data =
1, 0, -9, 0, 28, 41, -3
7, 1, 0, 2, 3, -7, -14
5, -4, 10, 0, 6, -8, -5
0, 0, -6, 0, -14, 5, -14
Counting starts at 1.
What is the entry at row 2, column 3? 0
The entry at row 2, column 2 is 1
What is the entry in row 2 and column 1? 7
What is the entry at row 1, column 1? 1
What is the bottom-left entry? 0
What is the bottom-right entry? -14
What is the entry at row 1, column 3? -9
The entry just right of -9 is 0
The entry just right of 6 -> -8
What is the entry in row 1 and column 2? 0
The entry directly below the largest entry is -7
What is the entry in row 3 and column 1? 5
What is the entry in the top-right corner? -3

X =
[[  4   5  27   2  -2]
 [ -6   7  -9  -9  12]
 [ 20  -8  26   4 -22]
 [-33  -9  -2  18  24]
 [ 13  26  -1  14  -8]
 [ 25  11  -3 -15  18]]
The entry in the bottom-right corner is 18
Which number is the entry directly below the smallest entry? 13
Which number is the largest entry in the last row? 25
The minimum is -33
The largest entry in the first row -> 27
Which number is the last entry of the largest entry's row? -2
Which number is the entry in the top-left corner? 4
The fourth entry in reading order -> 2
The entry directly below -6: 20
Which number is the entry just right of 7? -9
The second entry from the end, reading row by row: -15

arr =
7,-12,5,-13,-21,11,-10,-11,-22,-14,-30,-28,-38
-18,21,-5,-24,-35,25,-11,19,13,18,14,-23,17
Counting starts at 1.
The entry just right of the largest entry: -11
Read off the top-right entry.
A: -38
Read off the entry just right of -12.
A: 5
The top-left entry is 7
The entry directly above 14: -30
Read off the entry at row 2, column 1.
A: -18
Read off the entry just left of 14.
A: 18
The entry in the bottom-right corner -> 17
Read off the bottom entry of the column that holds the largest entry.
A: 25

Read these off the array that follows. Rows and columns are numbered from 1.
1) What is the entry just right of the largest entry?
2) What is the entry in the bottom-right corner?
3) What is the entry in row 1 and column 2?
4) What is the top-right entry?
5) What is the entry directly above the largest entry?
6) What is the entry in row 1 and column 1?
7) What is the entry in row 2 and column 1?
8) What is the entry in row 3 and column 1?
15, 2, 1, 10, 4
36, 9, 1, 13, 4
6, 0, 1, 6, 13
4, 1, -2, 8, 14
0, 0, 0, 4, 30
22, 3, -3, 11, 2
21, 2, -1, 9, 2
41, 10, -1, 18, -3
25, 5, 1, 9, 4
21, 3, -1, 8, 3
1) 10
2) 3
3) 2
4) 4
5) 21
6) 15
7) 36
8) 6

a =
0.16	1.40	0.40	0.35	0.69	-0.55	0.34	0.00	0.84	0.23
0.44	-0.15	0.39	0.45	0.15	0.54	0.67	0.33	0.60	0.85
0.68	-0.74	0.09	0.47	0.12	1.13	0.49	0.60	0.38	0.67
-0.11	1.79	0.74	0.10	0.74	-0.54	-0.04	0.01	-0.02	-0.31
0.68	-0.78	0.09	0.46	0.09	1.17	0.47	0.64	0.32	0.65
0.47	-0.18	0.23	0.48	0.07	0.55	0.65	0.48	0.64	0.76
0.40	0.49	0.20	0.42	0.42	0.17	0.39	0.33	0.66	0.37
0.47	0.46	0.13	0.64	0.33	-0.22	0.91	0.13	1.61	1.06
0.95	-1.88	-0.12	0.69	-0.39	1.71	0.98	0.89	0.75	1.39
The top-left entry -> 0.16
Read off the 3rd entry from the end, reading row by row.
A: 0.89
The 2nd entry on the main diagonal: -0.15
The entry in the bottom-right corner -> 1.39
The entry just right of 0.32 is 0.65
The bottom entry of the column that holds the smallest entry -> -1.88
Read off the entry directly below -0.22.
A: 1.71
Read off the entry just left of 0.00.
A: 0.34
Read off the 2nd entry, reading row by row.
A: 1.40
Read off the entry just left of 0.35.
A: 0.40
The 3rd largest entry: 1.61
Read off the entry just left of the largest entry.
A: -0.11
The bottom-left entry: 0.95
The fifth entry, reading row by row: 0.69
Read off the second-last entry, reading row by row.
A: 0.75
The third entry on the main diagonal is 0.09
The smallest entry in the first row: -0.55
The fourth entry in reading order: 0.35
The entry just right of -0.12 -> 0.69
Read off the entry just left of 1.13.
A: 0.12
Read off the entry just right of 0.66.
A: 0.37
The entry just right of 0.20 is 0.42
Read off the entry just right of the largest entry.
A: 0.74
Read off the entry directly above 0.01.
A: 0.60
The entry directly below the largest entry: -0.78
